Here are a small network's activations along a few directions, averaged over the inputs that share one value of a field.
Values that are neighbours, or in one group, have similar rows; names and order tell nothing.
Strong random noise was added to every row along 11 fixed directions; ignore it. To show where, here is one row again and again, with new noise each time:
[ 252   49   61 -226 -130 -393  257 -366  218  -52 -161 -152 -148    7
 -212  288    0  -59  326  -81 -209  -74]
[-140  186  -25  -93 -130   66   -5 -350  140  135  267  -69  218   71
   72  211  106 -201 -196  105  107  -68]
[-121  181 -264 -153 -230 -351   92   58  335  177  236  -19  -97  321
   60   72   82  195 -169 -458  178  228]
[  -7   49 -108 -151   -1   27 -233  183 -121 -144 -303  179  -23   73
  101  104   17   49   45  131  -30 -364]
[ -81   68  -23  -29  -69   38 -134  262    3   74  -82  314 -189  383
  262  112 -266  526  520    6  669 -110]
[-180 -300 -162  -27  352  336  -40 -443  212  334  170 -159  465 -413
  -25  -10  204  -26 -316  -35 -133    7]
[ -78   92  -91   16 -105  -34 -244  171 -224 -242   32   -5  -71  -51
   58  -87   70   44  146   77   86  -41]
[  -2   17   91 -111   16  129  -55  -80  253  135   78 -163  235  108
 -126  -42 -155   -9  139 -136  -36  188]
[-139 -140 -488  -41  147 -324   19  283  201  -98   18  -16   12  -74
  145 -130 -132  288  171 -427  -72 -108]
[ -23 -189 -197 -180  -95   59 -603  -67 -295 -164 -340 -141 -195  -68
  -87 -235   53  303  663   21  200  100]
[ 142 -275   53 -345 -166 -116 -297  252  118  157  -93 -348  392  146
 -142 -195  -25   56   82  -34 -420  331]
[  45 -403   75  101  353  -52  264  173   86  143  122  -12  374 -493
   33   42  118  246 -121  119 -272  -76]
[ 403 -257  138  116 -212 -151   27  -27 -452 -224  272 -218 -186   27
  255  -55 -184 -249  354  372 -104  108]


Zesen, 11 values:
g7: [ 202 -232  126  118  316  542  307 -800  286  688  206   -7  -74 -134
 -162  132   83  -44 -497 -291  213  390]
g11: [-265   77 -153  -84 -183 -196  169   -1  151  244  100   18   80  244
  145   32   -6  274  140  -45  448  138]
g1: [ -27  207  -70 -274 -278 -194 -194   43  193  100 -154  -29  181  346
  119   68 -331  -96  167   28   22 -178]
g4: [ 196   10    0   55 -193 -587  213  799 -127   -9 -106  426 -111  373
  432  146  -93  168 -492  238 -127 -297]
g8: [-179 -175 -365   87 -116  -71  -89 -107 -140 -176  124 -129  -18   -8
  284 -186  -45 -246   79  -56  106 -179]
g10: [-121 -206   10 -209  167   -4 -210  515   27   73 -399  102  100  146
 -117 -239 -165  447  180  -27 -134   33]
g5: [  69 -114   44  221 -207 -176  130   37 -154  -71  152 -173 -105  100
   43 -241 -154  -74  394  -62  100  303]
g6: [ -54 -242 -426  -73 -294 -268 -440  199 -418 -297  -16 -364 -209   72
   37 -501  -16 -149  316   53 -127  350]
g2: [-393  275 -241 -315 -189  180 -558 -173  261  -95 -263 -232  251  310
 -233  -73  -95 -175  266 -288   64  -40]
g3: [ 140 -547 -308  277  221  138  111 -466 -330  183  100  176 -383   77
  678   45 -356  -26   98  358  241 -364]
g9: [-182 -142  -85  -83  -49   87 -362   93    7   53   22  -98  233   18
   83 -157 -142  359  509   60  308   84]
The values of Zesen form a ring.
A walk along Zesen starts at g6 and steps to its neighbour g11. Put g7, g1, g4, g9 in the order it reaches them.
Answer: g9, g7, g1, g4
Which values are neighbours of g8? Give them in the order they are listed.
Answer: g5, g2

Gima, 15 values:
h14: [-213  227   74  106 -221  -43 -246   64  -77   -8  224   16  141  157
   86  -69 -102   30   30  214  232   52]
h2: [  -4   41  -30  144  -71 -269  255 -282 -203 -160  297 -205  167 -273
   35   81  -78 -358    6  395 -254 -243]
h9: [ 258 -212  -56 -432 -554 -467   24 -448  -29  205 -111 -161  -54  168
  202  511  294   42  282  412   -4 -282]
h8: [ 338   83  124   47 -275 -417  294  107 -233 -181  -57  132 -410  445
  254  162 -365 -214  294  281    9 -121]
h13: [-185  332  247 -713 -685 -457 -416  519  369  157 -485 -274  591  616
 -506   25  331  -58 -325  108 -557  198]
h3: [-304 -327  -16  -14  252  250  -61  -50  290  362    1 -109  447 -327
 -174 -194  188  329   43 -220  186  275]
h1: [  51 -294 -325   40   85 -206   77 -279   16  138  382 -176   32 -194
  278  -69  -48  -83 -218  -87 -117  -53]
h10: [ 324 -162  373  106 -162 -171  350  -86   52   49  312 -336  212  -71
 -140   71  -72 -187  203  119 -154  330]
h5: [ 167  137  105   55 -285  -42  -81 -215 -285    6  259 -102 -192   44
   90  -10  115 -219 -212  318   72  259]
h12: [-261 -237 -573   94  293   18  -57  -26  -66  -59  304  141   85 -337
  451  -12  166  218 -184  -82  189 -381]
h4: [ -40  -45   75   21 -142 -140  509 -153   75  183  304   76  187  161
  396  375 -117 -174 -103  307  187 -223]
h15: [ -82 -164 -324   38  393  155   17  110  295   24  293  -92  301   23
  212  -91 -481    2  154 -276 -107  -83]
h6: [-545    1 -554   90  176  -50  142  328  338   16  312   20  396  140
  411 -191 -432  130  126 -271  263 -134]
h11: [ 379 -540  335   89  407   70  442 -130  299  257   39 -288  439 -429
 -181  -14  -86   15  170 -128 -570  226]
h7: [ 260   64  203   -1  231   39  113   34  -12 -127 -343  358 -436 -100
 -128  259  107   10 -280  -80 -204 -304]
The values of Gima form a ring.
What is the length, in steps, of the shortest route from h5 to h9?
Answer: 5
A walk along Gima starts at h11 and steps to its neighbour h10. Put h14, h2, h8, h1, h6 in the order it reaches them.
Answer: h6, h8, h2, h14, h1
Which values are neighbours of h15? Give them in the order they are listed.
Answer: h12, h7

Sudo, 11 values:
d10: [ 126 -152 -109  104  305  562 -266  117 -231  -39   36   -4   84 -130
  144 -272 -183 -291 -185 -148 -143   33]
d1: [ 125  -77 -112   69  251 -246   30  847  -11 -379   25  120 -203  -40
   84 -199 -342  203   73 -213 -332  -99]
d4: [ 347   42  295   70  416  717  191 -314    6 -133  -77   43  403 -117
   34  208 -377 -658 -158  412 -490 -513]
d8: [ 256 -379   86  243   70  425 -137  210 -402  -92  171 -178 -229   22
   88 -465  -13 -300 -333 -150 -207  405]
d6: [ 468 -115  108  451  167  219  363  -77 -272 -248  208  218 -431   -5
  374   80 -171 -436 -109  -55   29 -155]
d11: [-232  -56  233  -17  106  187  -50  277  -43  -49 -184  115  601 -218
  -19  213  208    6  -85  542 -258 -460]
d2: [-382  363  -36   50  202 -119 -146  -10  378 -180 -211  -13  174 -175
 -419 -107 -322  279  520 -331  123 -173]
d3: [ 117 -227 -227  175  -39 -149  357  160 -291  -11  514 -108 -203  119
  301 -296  205 -509 -853 -128 -402  388]
d7: [ -66  -37 -327  107  178   86 -223   31 -322 -299 -326  -58 -275 -263
 -192 -300   54 -223    1 -140 -195   65]
d9: [-125 -239 -337  -20  -98 -437  -15  267  -72  -26 -131   80  172  -59
  428  -66 -311  245  410  277   69 -485]
d5: [ 747 -173  289  288  323 -191  447  438 -242 -362 -311  323 -820  133
  132  -43 -496   75  221  -90 -356 -116]
The values of Sudo form a ring.
A walk along Sudo starts at d3 and steps to its neighbour d7. Put d1, d2, d9, d5 in the order it reaches them.
Answer: d9, d2, d5, d1
Which values are neighbours of d6? Give them in the order they are listed.
Answer: d10, d8
